Each row has a name. After each piece below comes the name of the row it's from, unless a question asks for something else. Each question is about the rows just above it.

Q44: [ 63 -83  64  59 -68 -80 -89 -89  37  56 -79  60 -64  35  57 -87 -88  51
 -63 -65  37]
Q350: [-58  80 -63  64 -63  88  74  72 -70  71  90  74 -61 -67  76  74  73  71
 -64 -64 -70]
Q882: [-58  80 -63  64 -28  88  74  72 -70  71  90  74 -61 -67  76  74  73  55
 -64 -64 -70]
Q817: [-44 -63 -52  66 -39 -48  88  88  65  62 -39  62 -39  64  67  91  86  63
 -39 -39  64]
Q954: [-43 -62 -48 -39  61 -71  85  85  74 -46 -66 -46  59  71 -23  87  87 -27
  55  59  74]
Q806: [-21 -43 -24 -60  60 -63  27 -71  74  51  72 -88  61  53 -71  23   6 -65
  59  62  55]
Q68: [ 68 -88  66  50 -71 -89 -85 -88  72  51  74 -71  58 -78 -68 -76 -70 -66
  55  55 -82]
Q273: [ 68 -88  66  50 -71 -89 -85 -88  72  51 -88  50 -71  71  46 -88 -87  41
 -71 -71  73]
Q819: [ 40 -48  46  65 -67 -57 -51 -45  17  64 -55  64 -70  18  61 -48 -41  57
 -70 -71  15]
Q296: [ 48  78  48 -78  61  82 -81 -83 -81 -73  81 -75  61 -78 -77 -83 -86 -69
  57  61 -81]
which: [ 68 -88  66  50 -71 -89 -85 -88  72  51  74 -71  58 -78 -68 -76 -70 -66
  55  55 -82]  Q68
[91 67] is which row, read backwards?  Q817
Which row holds [-44 -63 -52  66 -39 -48  88  88  65  62 -39  62 -39  64  67  91  86  63
 -39 -39  64]?  Q817

Q68: [ 40  13 -30 -37]
Q806: [ 47  15 -36 -44]
Q735: [ 40  13 -39 -37]
Q296: [-45 -41 -52 -58]
Q350: [-41 -45 -52 -58]
Q44: [ 55  20 -39 -46]
Q864: [ 58  23 -39 -44]
Q273: [-77 -58  11  -2]
Q817: [ 64  -3  36 -43]
Q819: [ 52  19 -37 -43]
Q882: [ 67 -10  33 -57]
Q954: [ 23 -39 -43  -2]
Which row holds this, read backwards? [-52 -41 -45]  Q296
Which row holds [-44 -39  23] read backwards?  Q864
Which row holds this, read backwards? [36 -3 64]  Q817
Which row holds [ 11 -58] read backwards?  Q273

Q819: [  2 -39  13  42 -39  23  25 -25 -41 -14 -35  10  10 -54 -13 -25 -40  -4]
Q735: [-21   3  26  23   3 -33  20  36  -9 -38  50  14  14 -40  16  49  27  17]
Q806: [-26  58 -52 -24  58  30  -5   9  58  28 -18 -11 -11 -18  39  -2  13 -12]
Q350: [-26  58 -52 -24  58  30  -5   9  58  28 -18 -11 -11 -18 -51  62 -40  50]
Q817: [-13  13  38  25  13 -39  22  36  -6 -38  50   8   8 -47  12  51  30  21]
Q44: [ 35 -84 -18 -19 -84  14 -79  44 -35  38  33 -31 -31  80  36   1  18   4]
Q954: [ 40  32  53   7  32 -26  22   5  16  -4   5 -21 -21 -47 -17  17  23  15]
Q864: [ -4   7  22   5  16  32  32 -26  53  40 -12  19  19 -75 -24 -60 -16  -1]
Q296: [ 18  -6  -7  18  -6  -6  36   9 -23  26  -5  15  15 -43 -15 -41  -8  -1]
Q882: [-30  68 -43 -33  68  75 -16  11  -2 -26  14  10  10  -8 -34  -4  11  41]
Which row holds this, read backwards? [ -4  16   5  22 -26  32   7  53  32  40]  Q954
Which row holds [ 38 -35  44 -79  14 -84] read backwards?  Q44

Q864: [ 16  32  47 -26  24 -18  26  17  38  -8  54 -45 -38 -15 -28 -14 -41   8
  44 -42 -82 -43 -39  18   0 -19 -23]
Q68: [ 21  46 -24 -61 -17 -85   9 -48  22 -20  52  -4  15 -30   5 -46  28  35
  20  -9  10 -45 -41  45  36   1  29]
Q296: [ 31 -14  72 -25 -10 -80  62 -34  56 -53  23  14  27 -16  12  15   1  55
 -29  29 -28  18 -51 -42 -18 -21 -63]
Q735: [ 46 -26 -61 -17 -85   9 -48  22 -20  52  -4 -25 -10  -3 -41   9  47 -81
  19 -15 -12 -27  19  77  79   4  -5]
Q273: [  9  33 -93   8 -42 -10 -13 -45   1 -42  19  37  32  -8 -22  -1  89 -13
 -45  26  55 -12   3  36  65   6  20]
Which row holds this, read backwards? [-10 -25  -4  52 -20]  Q735
[ -4  52 -20  22 -48   9 -85 -17 -61 -24  46] is which row, read backwards?  Q68
Which row holds [ -8  38  17  26 -18  24] read backwards?  Q864
Which row holds this, read backwards? [-30  15  -4  52 -20  22 -48   9]  Q68
Which row holds this, read backwards? [-12 -15  19 -81  47   9 -41  -3 -10 -25  -4  52]  Q735
Which row holds this, read backwards? [ 45 -41 -45  10]  Q68
Which row holds [-51  18 -28  29 -29  55   1] read backwards?  Q296

